A small network was shown many inputs. Here are its activations along a few directions, one row for each input.
Each table varies a few parts of the input and shows all the possible inputs, shuffled.
A made-up example of a description, with smaller parts first: values(3) and (point or ring(9) or (ring(5) and line(6))).
Shared parts are said once, and a part with two or three values counts as separate values.

Other details of the inputs shift rows strongly along two fixed directions, in all tables alike. That doesn't count.

Table:
r1: [  9 -20  -5 -21 -59  -6  33 -22  26 -28 -28   6 -36]
r2: [-19  29   7  12  29  13 -26  17 -36   5  21 -35  32]
r3: [  4 -27  15  -3 -14 -19  20  -6  18  -3 -18  21 -17]
r4: [ 32  21 -30   4   8  48 -33  11 -25  14  38  14  -2]
r5: [-23   1  19  12  44 -12  -7  14 -15  14  -8 -14  13]
r6: [-66   6  26  -4  16 -57  16  -2  15 -25 -46 -46  24]
r7: [-35  40  12  19  47   3 -30  23 -39   7  19 -49  51]
r8: [ 37 -10 -10  -1  -9  17  15 -13  12  19   7  26 -23]
r9: [-8 -7 12  7 33 -4 -7 11 -9 14 -4 -6  4]
r10: [-18  -5  16  -7 -29 -18  12  -4   3 -23 -11 -11   3]
r11: [ 44  19 -28   5 -23  40  -5  -9   2   8  31   8  -5]
r12: [-35  43  15  14  77  -5 -60  26 -38  15  32 -26  56]
r13: [ 57   7 -35  -8 -30  50 -11 -12   5   5  28  30 -29]
r14: [  1  13  15  14  47   1 -24  13 -20  30  27   5  25]
r15: [ -6 -10   2 -12 -49 -14  37 -20  24 -28 -29 -14 -15]
r16: [-62  24  23   2  53 -40 -15   8  -4  -7 -23 -46  38]
r17: [ 10 -12 -18 -18 -33  -2  19 -18  24 -18 -20  16 -29]
r18: [ 66   2 -37  -7 -41  52 -16  -6   1   4  41  51 -28]
r19: [-24 -16  16 -16 -35 -31  19  -6  12 -30 -28  -3  -8]
r20: [ 18  13  13  16  50  19 -41  14 -20  33  39   6  22]
r21: [ 23 -58 -17 -14 -53   3  43 -14  32  -8 -24  33 -52]
r22: [ 11  39   2  12  26  34 -34   4 -28  15  41 -27  26]
r23: [ 30  14   3  16  35  25 -29  10 -21  35  41  22  13]
r24: [ 72  -1 -39   9  -8  58  -5   0 -12  36  42  50 -26]
r25: [ 16 -27 -34 -14 -72  -3  44 -17  31 -27 -30  28 -40]
r26: [ -7  -8  22   2  28 -12   0  -2   8  10 -12 -13   1]
r27: [-15   2  24  14  57  -1 -36  18 -18  26  28 -13  32]
r28: [-58 -21  47  -5  23 -62  30  -5  21 -14 -59 -32   3]
r29: [ 34 -25  -9  -3 -10  24   7 -11  17  15  11  18 -25]
r30: [  5  21 -25   7  19  21 -23  11 -17   9  18   4  10]
r31: [-36 -26  -5 -20 -29 -38  33  -6  20 -35 -53   1 -21]
r32: [ 33 -38  -8 -14 -51  -3  50 -27  37  -5 -30  36 -52]
r33: [-52  -3  30  -5 -13 -48  19   0   7 -31 -31 -33  22]
r34: [ -4  27  -4  12  22   4 -29  10 -14   7  27  -5  31]
r35: [-83  -4  42  -5   4 -78  23   6  12 -37 -51 -47  33]
r36: [ 65  15 -46   2 -22  53 -26  -4  -3  16  51  51 -13]
r37: [ -4 -33   3  -7 -21 -21  40  -7  16  -6 -37  17 -30]
r38: [-22  -2  -5  -1 -21 -16  21   2   5 -20 -22 -15   3]
r39: [  8  19 -11   5   7  27 -23  11 -27   5  23  -6   8]
Each input here is: values(3) and (line(5) or ring(8)).
Which other rows does r2 become when the ring(8) part takes its other values? List them by row number.
Answer: r4, r7, r25, r30, r31, r38, r39
List by row number the other rows that have the values(3) part in common with r13.
Answer: r1, r6, r8, r11, r15, r16, r17, r22, r26, r28, r29, r32
A walk changes only the line(5) part. It starts at r14 and steps to r23. List the rest of the walk in order.
Answer: r3, r20, r27
Which other rows does r18 become when the ring(8) part takes its other values? List them by row number.
Answer: r10, r12, r19, r33, r34, r35, r36

Table:
r40: [ 45 -42 -24  -9 -70   7  60 -22  37  -5 -24  46 -57]
r41: [-20 -69   3 -21 -66 -47  72 -23  53 -37 -72  16 -50]
r42: [-33  -4  39   8  30 -42  14   2   5   6 -22 -17  17]
r43: [  4  31  17  17  84  17 -57  19 -31  42  47 -12  41]
r44: [ 69 -17 -33   4 -37  48  11  -8   6  23  31  45 -31]
r45: [-79  34  10   9  60 -43 -29  30 -29 -10 -12 -41  58]
r46: [  1  35  18  28  76  21 -43  26 -46  42  43 -14  39]
r47: [-81  -1  45   2  74 -60  -6  19  -8   0 -37 -54  39]
r48: [ 69 -19 -23   1 -38  47   6  -6  -1  20  32  50 -34]
r49: [ 44  32 -16  19  66  61 -63  19 -38  51  62  19  11]
r50: [ 66  31 -46   8 -14  77 -22  -7 -16  24  59  16  -7]
r51: [-64  -5  21 -10  -7 -49  22  -1  11 -33 -45 -48  13]
r52: [-46   5  22  -6   4 -27  -1   4  -8 -22 -19 -38  16]
r53: [ 70 -21 -25   3 -32  44   0 -16  15  19  33  53 -33]
r54: [-58  -4  34 -10 -10 -56  15   0  17 -38 -39 -37  20]
r55: [ 32  -8 -46 -13 -57  20   7  -4   3 -17   6  53 -31]
r56: [-28  14  12  -1   4  -9 -15  13 -14 -18   1 -26  22]
r57: [-59  13  57  15  73 -45 -19  19 -18  16  -5 -45  55]
r58: [-23   1   8   4  48 -12 -11   9  -1  13 -13 -13   8]
r59: [-15 -10  10 -17 -39 -25  35 -23  28 -28 -33 -10 -14]
r60: [ 39 -56 -19 -15 -72   9  43 -21  33 -15 -21  52 -62]
r61: [  9 -22   4  -9  -2 -12  14 -12  27   2 -21  22 -25]
r62: [ 28  16 -12   2 -20  19   0 -12   3  -1  11   4  -4]
r63: [-20 -41   2 -27 -85 -44  71 -27  40 -55 -77   1 -47]
r64: [-42 -45  28 -23 -12 -56  37  -5  24 -25 -60  -4 -22]
r65: [ 70  34 -49  14 -13  74 -23  -3 -19  23  53  16  -6]
r66: [ 70  27 -33   7 -18  68 -34  -8 -12  21  66  23  -4]
r67: [-46   9  12  -2   2 -28   1  10   0 -25 -20 -39  25]
r68: [-18  53  -6  18  62   7 -62  26 -40  18  45  -8  57]
r69: [ 16  28  -9   3   7  35 -22   1 -23   9  31  -9   8]
What is each input in this table made of?
Answer: values(3) and (point or line(4) or line(5))
The inputs of r69 and r59 match in every part but the values(3) part. If r55 is changed in the same way as r69 into r59, which row does it become?
Answer: r68
Which other rows does r46 become when the values(3) part takes its other values? List them by row number.
Answer: r40, r42
List by row number the other rows that have the values(3) part in common with r51.
Answer: r40, r41, r44, r45, r47, r50, r58, r65, r67
